A small network was shown many inputs. Here are its activations along a few directions, one row for each input.
In each table, some parts of the input vary, and every possible input appears once, in random order.
A made-up example of a description, with smaller parts first: one of 5 places around a ring, together with either a single point or one of 11 places around a ring or (one of 3 separate values, together with one of 6 places along a line).
Shared parts are said once, and a part with two or three values counts as separate values.
In the rows, 128 means zero.

Other details of the inputs vary at random and push rows far along three fixed directions, the same in every table; ignore that.

Rows:
R1: [127 110 105 186 106  79 136 173  99 140 129]
R2: [ 86 139 157  93 163 157 119 111 183 156 152]
R3: [ 93 116 165 105 175 176 170 165 159  82 132]
R4: [123 121 123 126 157 206 126 103 124 108 151]
R5: [125 165 122  87 100 101 123 129 154 184 176]
R6: [120 139 158 107 124  70 163 189 152 107 134]
R7: [115 130 137 148 113  49 130 169 156 152 124]
R8: [161 146  87 139  89 120 104 106  95 134 145]
R9: [ 74  80 138 162 186 196 153 157 127 110 137]
R10: [149 129  76 160  84 143  97  97  56 171 136]
R11: [116 160 152  75 147 177 147 127 164 118 151]
R12: [144 151 150  72 108  92 109 111 159 148 150]
R13: [131  74 109 225 121 107 157 192  65  61  81]
R14: [154 183 110  88  81 109 120 117 130 147 145]
R15: [115 133 142 118 151 190 122 107 144  96 109]
R16: [157 124 106 174 102  83 101 126 108 114 106]
R17: [149 142 152  92 105  54 115 138 157 136 142]
R18: [126 100 111 151 153 205 121 108  90 100 133]
R19: [209 128  78 126 110 122 119  48  46 178  86]
R20: [131 141  88 167 102 132  91  94 113 159 122]
R21: [138 131  69 173  92 158  74  70  65 171 107]
R22: [105 113 140 144 166 152 130 126 165  92 129]
R23: [133 162 128  87 123 203 100  65 133 130 123]
R24: [ 94 100 166 112 186 164 159 152 162  87 157]
R25: [147 176 128  89  90  98 106 103 139 143 118]
R26: [158  98  93 157 138 124 148  94  64 183  79]
R27: [136  88 136 142 198 185 187 118 106  99  59]
R28: [123 145 106 148 133 200 111  86 126 102 100]
R29: [126 143 147 103 101  54 118 148 159 172 143]
R30: [118 181 158  53 140 171 123  92 192 133 142]
R31: [121 115 137 130 105  56 144 181 126 157 154]
R32: [130 124 107 157 103 122  95 109 104 160 121]
R33: [150 151 144  60 104 102 122 120 139 154 176]
R34: [151  99 112 166 108  93 128 151  84 104 128]
R35: [ 98  86 143 176 137  53 166 214 132 117 133]
R36: [105  91 126 171 170 219 152 140  99  64 107]
R37: [118 173 164  44 141 170 121  95 187 133 141]
R38: [120 121 166 113 136  52 137 167 175 110 131]
R39: [118  84 155 167 144  50 148 195 151  80 104]
Description of these inputs: one of 3 separate values, together with either a single point or (one of 2 separate values, together with one of 6 places along a line).
Change only the place on the line of 6 in R28. List by row number the other rows that result.
Answer: R15, R23, R25, R30, R37
Which other rows agree with R26 in the choice among 3 separate values? List them by row number.
Answer: R1, R2, R5, R7, R9, R10, R20, R21, R29, R31, R32, R35
Which other rows agree with R16 in the choice among 3 separate values? List them by row number.
Answer: R4, R8, R12, R17, R18, R19, R22, R24, R33, R34, R38, R39

Rows:
R40: [131 134 158  85 140  99 162 158 153 135 156]
R41: [166 165  71 140  72 162  91  76  67 144 125]
R42: [176 153 118  93  79  68 104 110  98 165 128]
R43: [153 144 140  84 124  70 148 139 151 142 150]
R44: [127 127 126 126 154 185 114  82 135 136 108]
R45: [111 143 178  82 146 105 138 156 181 103 140]
R46: [134 130 109 150 130 132 132 128 123  96 121]
R47: [111  86 150 176 163 125 140 161 151  66 102]
R48: [134 113  79 224  62  58  91 160  75 131 126]
R49: [ 83 110 160 100 149 102 140 162 181 147 187]
R50: [100  96 141 173 167 138 176 180 134  96  98]
R51: [153 159 158  48 122 103 117  89 166 167 162]
R52: [103 124 141 116 163 209 139 111 132 126 115]
R53: [145 140  89 150 129 164 123  84  97 137 105]
R54: [107 130 137 110 163 201 126  93 134 125 109]
R55: [129 125 117 104 140 224 114  73  97 137 137]
R56: [116  84 125 205 123 110 143 185  94  66  91]
R57: [125 142 108 138  79  48 106 157 134 185 142]
What do these inputs look like to the network?
Answer: one of 3 separate values, together with either a single point or one of 5 places around a ring
Changing only the choice among 3 separate values turns R56 into R52. The same change can be made to R47. Which row results?
Answer: R44
Which other rows agree with R42 in the choice among 3 separate values? List them by row number.
Answer: R40, R43, R49, R51, R55
Change only the choice among 3 separate values in R45. List by row number the other rows that result.
Answer: R42, R54
